Here are a small network's activations along a few directions, averaged over the inputs that share one value of a field.
Values that are neighbours, or in one group, have similar rows; names and order tell nothing.
In the rows, zero is written as 500.
Strong random noise was added to every row along 6 fixed directions; ignore it. To show where, here is one row again and again, with new noise each time:
| 573 | 626 | 430 | 545 | 589 | 455 | 556 | 511 | 508 | 466 | 325 | 412 | 720 | 553 | 386 | 656 | 576 |
| 645 | 588 | 587 | 627 | 466 | 452 | 584 | 338 | 473 | 701 | 558 | 507 | 467 | 504 | 606 | 611 | 437 |
| 483 | 521 | 578 | 625 | 502 | 522 | 524 | 540 | 452 | 501 | 575 | 478 | 502 | 499 | 547 | 498 | 519 |
| 547 | 706 | 532 | 525 | 562 | 502 | 747 | 390 | 503 | 463 | 478 | 360 | 642 | 550 | 329 | 695 | 445 |
| 706 | 578 | 539 | 696 | 419 | 479 | 472 | 604 | 419 | 589 | 509 | 303 | 594 | 511 | 719 | 519 | 497 |
| 545 | 360 | 467 | 730 | 394 | 435 | 430 | 643 | 548 | 550 | 742 | 546 | 323 | 623 | 728 | 216 | 457 |
| 435 | 500 | 442 | 537 | 534 | 444 | 562 | 508 | 585 | 458 | 579 | 561 | 480 | 635 | 405 | 448 | 502 |
| 243 | 650 | 700 | 355 | 570 | 580 | 642 | 376 | 454 | 455 | 617 | 539 | 504 | 501 | 273 | 691 | 522 |


Values of F:
f9: | 442 | 504 | 527 | 417 | 514 | 540 | 551 | 457 | 482 | 584 | 541 | 550 | 453 | 410 | 495 | 606 | 482 |
f6: | 643 | 405 | 294 | 361 | 592 | 387 | 218 | 551 | 590 | 522 |  29 | 696 | 631 | 503 | 412 | 531 | 616 |
f7: | 581 | 552 | 452 | 510 | 562 | 442 | 492 | 380 | 542 | 497 | 309 | 535 | 652 | 584 | 385 | 600 | 508 |
f8: | 487 | 404 | 385 | 470 | 471 | 424 | 604 | 415 | 620 | 576 | 704 | 615 | 289 | 538 | 580 | 402 | 392 |
f5: | 645 | 440 | 408 | 583 | 485 | 351 | 452 | 375 | 594 | 697 | 448 | 669 | 413 | 562 | 587 | 483 | 492 |
f2: | 632 | 312 | 321 | 462 | 574 | 452 | 439 | 367 | 569 | 545 | 277 | 686 | 465 | 349 | 477 | 405 | 535 |
f4: | 360 | 444 | 609 | 620 | 657 | 776 | 789 | 344 | 377 | 247 | 512 | 543 | 447 | 168 | 378 | 494 | 483 |
f3: | 661 | 686 | 441 | 313 | 527 | 555 | 499 | 462 | 393 | 473 |  68 | 182 | 856 | 356 | 358 | 815 | 562 |
f1: | 600 | 452 | 558 | 532 | 544 | 529 | 336 | 411 | 394 | 570 | 218 | 550 | 541 | 282 | 584 | 630 | 519 |
F is arranged as a ring.
- Name the neighbours of f9, in listed order. => f8, f5
- Name the neighbours of f6, in listed order. => f7, f1

Values of T:
t3: | 500 | 390 | 565 | 673 | 478 | 499 | 558 | 504 | 440 | 612 | 746 | 554 | 356 | 337 | 688 | 392 | 514 |
t8: | 598 | 422 | 247 | 458 | 619 | 448 | 381 | 480 | 543 | 568 | 251 | 618 | 666 | 411 | 541 | 605 | 663 |
t9: | 418 | 524 | 462 | 372 | 404 | 382 | 256 | 690 | 554 | 477 | 518 | 442 | 576 | 785 | 480 | 420 | 570 |
t5: | 469 | 444 | 223 | 545 | 525 | 330 | 403 | 755 | 708 | 369 | 442 | 580 | 591 | 808 | 422 | 307 | 610 |
t1: |  41 | 383 | 543 | 101 | 594 | 623 | 199 | 765 | 472 | 271 | 470 | 675 | 455 | 395 | 351 | 446 | 757 |
t2: | 562 | 460 | 545 | 450 | 368 | 557 | 231 | 764 | 372 | 434 | 373 | 248 | 623 | 410 | 764 | 452 | 529 |
t7: | 699 | 716 | 838 | 559 | 324 | 643 | 293 | 640 | 174 | 602 | 379 | 109 | 673 | 343 | 780 | 649 | 550 |
t4: | 247 | 396 | 497 | 546 | 583 | 573 | 623 | 450 | 519 | 493 | 682 | 730 | 356 | 516 | 351 | 483 | 550 |
t6: | 594 | 507 | 527 | 420 | 444 | 448 | 409 | 401 | 533 | 552 | 442 | 488 | 445 | 565 | 515 | 468 | 405 |
T is arranged as a ring.
- Name the neighbours of t3, in listed order. => t8, t4
- Name the neighbours of t2, in listed order. => t1, t6
